A small network was shown many inputs. Here are its activations along a few directions, one row for each input.
In each table, some parts of the input vary, and every possible input appears once, in random order.
Descriptions start from the smaller parts, as in this example, which fits no table here: one of 2 separate values, together with either a single point or one of 11 places along a line or (one of 5 places around a ring, together with one of 6 places along a line).
Shared parts are said once, and a part with two or three values counts as separate values.
In the rows, 128 means zero.

Other details of the inputs vary at random and push rows far along three fixed directions, the same in every table; ignore that.

A family of inputs:
x1: [94, 128, 43, 226, 136, 88, 85, 178, 132, 122, 169]
x2: [160, 118, 208, 81, 151, 62, 138, 37, 97, 155, 101]
x3: [140, 90, 60, 70, 114, 129, 182, 121, 121, 102, 194]
x4: [101, 56, 126, 80, 140, 77, 107, 61, 90, 115, 162]
x5: [140, 182, 200, 169, 110, 186, 106, 180, 165, 178, 71]
x6: [99, 107, 60, 136, 120, 193, 138, 171, 142, 106, 203]
x7: [176, 167, 151, 97, 110, 126, 140, 125, 141, 145, 115]
x8: [118, 136, 55, 138, 100, 220, 141, 156, 154, 114, 143]
x9: [160, 233, 175, 174, 77, 195, 107, 190, 191, 153, 77]
x10: [107, 130, 95, 231, 129, 79, 68, 158, 69, 186, 201]
x11: [116, 173, 224, 228, 109, 101, 83, 130, 116, 176, 74]
x12: [139, 144, 145, 130, 102, 170, 126, 125, 142, 136, 87]
x13: [115, 139, 91, 197, 118, 58, 74, 123, 87, 167, 196]
x14: [120, 138, 171, 149, 114, 139, 133, 101, 131, 134, 91]
x15: [121, 164, 174, 220, 174, 77, 72, 152, 137, 153, 110]
x16: [69, 90, 75, 134, 171, 52, 116, 118, 64, 123, 179]
x17: [68, 107, 85, 220, 125, 114, 48, 140, 100, 169, 180]
x18: [116, 138, 90, 222, 134, 75, 64, 177, 106, 118, 141]
x19: [174, 150, 149, 115, 145, 175, 154, 157, 159, 93, 45]
x20: [148, 191, 150, 124, 88, 195, 158, 154, 187, 117, 98]
x21: [123, 125, 29, 66, 151, 198, 175, 186, 119, 70, 164]
x22: [152, 134, 144, 68, 87, 166, 171, 128, 168, 106, 96]
x23: [118, 139, 83, 61, 142, 122, 176, 142, 136, 94, 136]
x24: [127, 92, 67, 52, 118, 214, 177, 148, 158, 86, 173]
x25: [157, 194, 192, 203, 130, 103, 77, 141, 110, 200, 114]
x26: [97, 138, 89, 191, 113, 199, 109, 199, 147, 150, 156]
x27: [175, 231, 181, 186, 117, 196, 143, 197, 165, 173, 107]
x28: [122, 93, 83, 49, 130, 179, 161, 100, 148, 89, 166]
x29: [120, 81, 210, 109, 119, 56, 120, 47, 85, 141, 73]
x30: [81, 9, 95, 81, 138, 66, 102, 52, 72, 126, 164]
x31: [132, 131, 141, 163, 157, 100, 128, 123, 137, 123, 70]
x32: [154, 169, 182, 63, 142, 100, 150, 131, 121, 101, 74]
x33: [182, 150, 173, 70, 109, 113, 166, 110, 136, 139, 106]
x34: [93, 63, 54, 81, 129, 185, 162, 121, 136, 103, 172]
x35: [157, 121, 201, 78, 131, 43, 151, 43, 104, 138, 112]
x36: [109, 75, 57, 143, 175, 102, 99, 147, 100, 84, 180]
x37: [154, 144, 174, 42, 129, 205, 192, 107, 183, 98, 102]
x38: [98, 90, 65, 204, 166, 110, 67, 179, 100, 126, 154]
x39: [149, 93, 215, 72, 156, 39, 154, 20, 82, 144, 107]
x40: [148, 158, 172, 102, 89, 159, 162, 134, 169, 116, 92]
x41: [121, 87, 189, 72, 115, 34, 120, 19, 103, 121, 99]
x42: [127, 79, 54, 77, 168, 174, 172, 149, 168, 89, 121]
Description of these inputs: one of 6 places around a ring, together with either one of 2 separate values or one of 5 places around a ring.
The inputs of x6 and x27 match in every part but the place on the ring of 6. If x24 is changed in the same way as x6 into x27, which row does it become? -> x10
Change only the choice among 2 separate values in x32. List by row number the other rows that result. -> x23
Which other rows agree with x11 in the place on the ring of 6? List them by row number. -> x8, x12, x14, x19, x29, x31

A family of inputs:
x43: [163, 149, 176, 72, 82, 147, 171, 91, 141, 135, 105]
x44: [119, 108, 144, 158, 133, 95, 104, 110, 125, 138, 121]
x45: [144, 89, 141, 37, 129, 141, 164, 94, 148, 89, 104]
x46: [107, 84, 123, 96, 145, 48, 127, 78, 88, 116, 143]
x47: [106, 65, 70, 119, 134, 112, 115, 103, 110, 104, 167]
x48: [163, 159, 198, 79, 117, 159, 151, 125, 169, 119, 54]
x49: [158, 140, 192, 77, 128, 157, 168, 104, 172, 107, 70]
x50: [139, 99, 65, 73, 135, 146, 175, 128, 143, 98, 147]
x51: [148, 165, 102, 93, 132, 193, 165, 164, 175, 101, 129]
x52: [104, 57, 86, 84, 99, 75, 137, 58, 88, 125, 196]
x53: [143, 147, 181, 139, 154, 112, 123, 120, 124, 161, 102]
x54: [119, 159, 127, 181, 117, 150, 112, 161, 149, 135, 123]
x55: [128, 150, 118, 164, 137, 127, 120, 152, 136, 130, 146]
x56: [169, 165, 111, 96, 123, 192, 163, 168, 168, 111, 108]
x57: [114, 90, 70, 53, 137, 197, 175, 131, 144, 93, 152]
x58: [106, 59, 83, 87, 140, 59, 125, 93, 82, 104, 171]
x59: [127, 132, 119, 166, 118, 131, 98, 145, 129, 135, 123]
x60: [120, 122, 84, 159, 144, 146, 112, 163, 111, 138, 174]
x61: [139, 121, 146, 126, 134, 77, 119, 104, 98, 132, 111]
x62: [111, 135, 156, 145, 129, 108, 104, 117, 132, 129, 115]
x63: [145, 94, 42, 60, 136, 179, 174, 137, 148, 82, 165]
x64: [120, 109, 174, 144, 144, 104, 111, 98, 111, 154, 108]
x65: [136, 146, 174, 141, 128, 74, 108, 121, 103, 141, 99]
x66: [125, 149, 117, 178, 118, 151, 112, 162, 152, 140, 119]
x67: [111, 132, 85, 161, 108, 152, 111, 173, 127, 124, 141]
x68: [105, 158, 90, 173, 110, 163, 114, 173, 136, 124, 135]
x69: [141, 142, 165, 144, 135, 77, 119, 107, 111, 144, 97]
x70: [120, 148, 176, 138, 123, 108, 114, 118, 137, 136, 90]
x71: [165, 145, 182, 58, 95, 153, 166, 81, 158, 132, 112]
x72: [114, 144, 150, 153, 149, 109, 107, 134, 106, 151, 138]
x73: [110, 140, 129, 175, 133, 159, 113, 154, 133, 145, 137]
x74: [107, 77, 107, 112, 146, 56, 133, 84, 91, 112, 161]
x75: [118, 169, 111, 168, 124, 127, 114, 166, 122, 135, 135]
x76: [103, 114, 75, 153, 129, 176, 110, 173, 125, 131, 169]
x77: [140, 150, 165, 155, 115, 124, 108, 127, 127, 140, 82]
x78: [160, 151, 159, 90, 127, 139, 174, 123, 145, 109, 90]
x79: [126, 131, 178, 131, 107, 112, 117, 88, 105, 173, 147]
x80: [120, 125, 133, 163, 120, 109, 114, 123, 121, 137, 108]
x81: [115, 127, 75, 164, 129, 190, 110, 172, 133, 136, 157]
x82: [132, 121, 118, 141, 143, 103, 122, 127, 128, 131, 139]
x83: [129, 128, 162, 133, 143, 73, 102, 113, 113, 136, 125]
x84: [113, 151, 108, 186, 110, 150, 118, 165, 135, 130, 130]
x85: [124, 137, 124, 149, 143, 135, 110, 159, 112, 145, 149]
x86: [125, 149, 143, 161, 149, 135, 122, 146, 120, 147, 139]
The inputs of x86 and x78 match in every part but one. If x76 is changed in the same way as x86 into x78, which row does it become? -> x67
The inputs of x49 and x54 match in every part but one. If x83 is changed in the same way as x49 into x54, which row does it become? -> x58
What is each input in this table made of? -> one of 4 places along a line, together with either a single point or (one of 2 separate values, together with one of 5 places around a ring)
Change only the choice among 2 separate values in x83. List by row number the other rows that result. -> x45
Change only the choice among 2 separate values in x84. List by row number the other rows that result. -> x78

A family of inputs:
x87: [118, 106, 72, 170, 141, 157, 82, 163, 109, 145, 167]
x88: [154, 144, 138, 163, 114, 126, 108, 160, 152, 136, 95]
x89: [126, 119, 160, 97, 112, 71, 105, 103, 106, 123, 94]
x90: [153, 136, 139, 132, 95, 114, 138, 96, 134, 147, 132]
x91: [147, 135, 125, 63, 74, 171, 165, 120, 170, 106, 131]
x92: [152, 128, 144, 37, 116, 105, 168, 89, 117, 101, 89]
x93: [119, 109, 89, 151, 151, 126, 105, 150, 99, 158, 158]
x94: [114, 112, 157, 104, 112, 138, 114, 105, 131, 141, 157]
x95: [95, 88, 89, 186, 135, 138, 112, 145, 111, 116, 138]
x96: [95, 102, 102, 175, 102, 153, 115, 115, 129, 152, 147]
x97: [110, 170, 180, 164, 117, 162, 126, 169, 148, 130, 71]
x98: [156, 135, 136, 121, 140, 120, 140, 124, 109, 147, 110]
x99: [141, 155, 164, 152, 118, 152, 125, 132, 140, 174, 143]
x100: [137, 203, 132, 177, 79, 152, 116, 146, 146, 150, 146]
x101: [99, 103, 123, 93, 133, 153, 161, 123, 156, 89, 103]
x102: [144, 104, 163, 18, 146, 131, 175, 86, 108, 109, 108]
x103: [100, 139, 170, 149, 116, 128, 105, 135, 117, 144, 75]
x104: [118, 77, 89, 134, 122, 76, 89, 96, 88, 123, 137]
x105: [166, 117, 136, 52, 114, 158, 195, 82, 148, 131, 127]
x106: [122, 148, 115, 131, 137, 113, 140, 146, 112, 121, 147]
x107: [136, 157, 201, 106, 109, 96, 142, 86, 118, 160, 121]
x108: [110, 66, 107, 88, 153, 127, 163, 86, 143, 94, 99]
x109: [66, 111, 73, 185, 89, 164, 110, 133, 113, 121, 191]
x110: [148, 132, 125, 79, 122, 125, 175, 127, 127, 85, 119]
x111: [138, 146, 127, 196, 139, 78, 104, 135, 123, 135, 123]
x112: [122, 80, 157, 132, 176, 70, 95, 84, 112, 123, 130]
x113: [95, 112, 79, 152, 133, 147, 85, 165, 101, 127, 180]
x114: [112, 147, 130, 173, 130, 80, 81, 134, 135, 120, 122]
x115: [126, 137, 83, 83, 148, 207, 153, 168, 179, 89, 148]
x116: [110, 71, 62, 139, 163, 109, 121, 126, 83, 120, 190]
x117: [133, 132, 195, 97, 141, 53, 126, 82, 75, 148, 96]
x118: [157, 163, 171, 161, 145, 172, 107, 170, 158, 154, 88]
x119: [140, 145, 167, 151, 116, 165, 106, 130, 152, 167, 136]
x120: [135, 107, 139, 157, 139, 41, 107, 90, 84, 134, 119]
x121: [156, 182, 112, 177, 110, 146, 114, 177, 131, 154, 108]
x122: [107, 33, 70, 105, 145, 34, 112, 73, 104, 99, 152]
x123: [130, 151, 163, 141, 109, 93, 102, 141, 137, 122, 97]
x124: [137, 141, 173, 146, 171, 101, 120, 131, 137, 146, 109]
x125: [129, 129, 198, 106, 148, 110, 111, 117, 123, 124, 101]
x126: [121, 153, 133, 116, 151, 102, 143, 125, 134, 122, 125]
x127: [119, 161, 161, 145, 162, 107, 113, 122, 124, 128, 130]
x128: [105, 60, 49, 91, 124, 181, 161, 125, 117, 94, 132]
x129: [131, 135, 111, 81, 107, 201, 175, 142, 154, 125, 176]
x130: [172, 165, 135, 110, 135, 185, 181, 170, 156, 122, 103]
x131: [121, 121, 44, 155, 156, 130, 136, 151, 134, 123, 173]
x132: [118, 160, 90, 166, 130, 114, 123, 159, 141, 104, 154]
x133: [137, 187, 189, 144, 141, 143, 125, 171, 139, 149, 103]
x134: [165, 131, 80, 93, 80, 214, 166, 138, 181, 112, 142]
What is each input in this table made of? -> one of 2 separate values, together with one of 4 places along a line, together with one of 6 places around a ring
The inputs of x123 and x114 match in every part but the place on the line of 4. If x125 is changed in the same way as x123 into x114, which row does it become? -> x115
The inputs of x110 and x132 match in every part but the place on the line of 4. If x118 is changed in the same way as x110 into x132, which row does it become? -> x112
Change only the place on the ring of 6 in x108. List by row number the other rows that result. -> x111, x112, x122, x124, x131
A walk changes only the place on the ring of 6. It starts at x100 and steps to x107. List the rest of the walk in order. -> x129, x94, x109, x91
Change only the choice among 2 separate values in x101. List by row number the other rows that result. -> x108
Change only the place on the line of 4 in x108. List by row number the other rows that result. -> x95, x96, x128
